These are the activations of a small neural network, seen along a few directions. Each row is one input.
In each table, some parts of the input vary, and every possible input appears once, in random order.
Descriptions start from the smaller parts, as in this example, which fits no table here: one of 8 places around a ring, together with either a single point or one of 11 places around a ring or (one of 2 separate values, together with one of 6 places along a line).
Shared parts are said once, and a part with two or three values counts as separate values.
(in the rows, 128 means zero)

Other details of the inputs vary at random and push rows far along three fixed directions, the same in every table; ignore that.

Table:
r1: [130 132 121 129 137 130 144 123 125 135 125 126 113]
r2: [124 125 122 130 130 124 131 125 126 129 122 128 149]
r3: [124 127 122 124 135 130 134 123 121 121 123 128 146]
r4: [138 122 123 136 135 121 126 119 124 130 127 125 133]
r5: [121 124 124 126 130 127 132 126 121 119 119 119 129]
r6: [137 123 123 131 140 127 129 117 119 123 127 126 131]
r7: [131 126 126 133 132 130 126 118 118 139 133 131 141]
r8: [136 137 122 133 105 145 124 175 144 106 164 128 123]
r9: [130 123 130 130 134 124 123 126 120 137 130 119 122]
r10: [117 128 120 131 127 121 130 129 131 128 119 123 126]
r11: [149 140 125 135 109 148 135 170 144 120 170 130 113]
r12: [118 138 126 126 131 128 132 139 131 140 116 122 122]
r13: [118 126 127 131 123 127 123 129 121 130 119 120 132]
r14: [120 137 124 129 127 123 140 131 134 134 116 124 123]
r15: [131 132 123 133 131 124 141 124 131 141 125 125 116]
r16: [127 125 121 128 136 128 128 125 122 117 117 124 139]
r17: [120 136 121 125 132 130 143 131 128 128 116 124 121]
r18: [127 127 120 130 137 126 133 119 123 127 129 126 115]
r19: [125 128 127 128 135 126 117 133 124 128 118 122 140]
r20: [120 125 129 127 130 125 122 135 123 131 120 117 130]
r21: [128 126 124 132 130 121 125 126 127 123 118 124 141]
r22: [128 125 120 135 132 120 131 121 128 134 129 125 118]
r23: [127 135 125 134 129 130 135 126 126 145 125 126 115]
r24: [124 128 125 133 128 128 119 128 122 127 118 125 141]
r25: [120 129 126 130 128 130 125 127 121 132 123 129 149]
r26: [132 119 125 135 130 121 131 120 123 133 129 120 124]
r27: [135 123 124 132 135 123 132 117 123 135 132 129 141]
r28: [122 127 126 125 135 129 124 132 123 134 123 126 147]
r29: [122 123 124 131 125 121 130 128 126 126 119 118 132]
r30: [128 123 128 135 127 126 124 121 118 136 129 121 124]
r31: [116 137 124 131 125 131 134 134 129 139 115 125 123]
r32: [134 126 125 127 139 129 135 114 118 127 133 130 138]
r33: [113 130 121 132 125 127 123 131 126 132 119 124 125]
r34: [147  80 156  98  93 148 114 144 159 122 128 200  96]
r35: [132 121 125 129 134 126 134 118 118 125 129 121 121]
r36: [146 135 123 136 109 144 125 167 141 112 174 130 115]
r37: [133 125 128 128 139 128 125 124 120 140 133 128 139]
r38: [111 223 208  92 111  89 108  76 157  87 154 124 129]
r39: [124 123 130 134 140 139 130 111 141 133 132 117 126]
r40: [155 131 124 142 106 148 122 159 136 108 171 133 132]
r41: [138  77 168  86 128 124 105 105 142 142  86 192 111]
r42: [116 130 119 126 132 126 132 127 126 121 120 124 123]
Each input here is: one of 2 separate values, together with either a single point or (one of 4 places along a line, together with one of 5 places along a line).
- Changing only the choice among 2 separate values turns r7 into r25. The same change can be made to r41. Which row results? => r19
- Changing only the choice among 2 separate values turns r22 into r10. The same change can be made to r32. Which row results? => r3
- A walk changes only the place on the line of 4. It starts at r6 and steps to r4. List the rest of the walk in order. => r40, r41
- Which other rows does r1 become when the choice among 2 separate values takes its other values? List them by row number. => r17
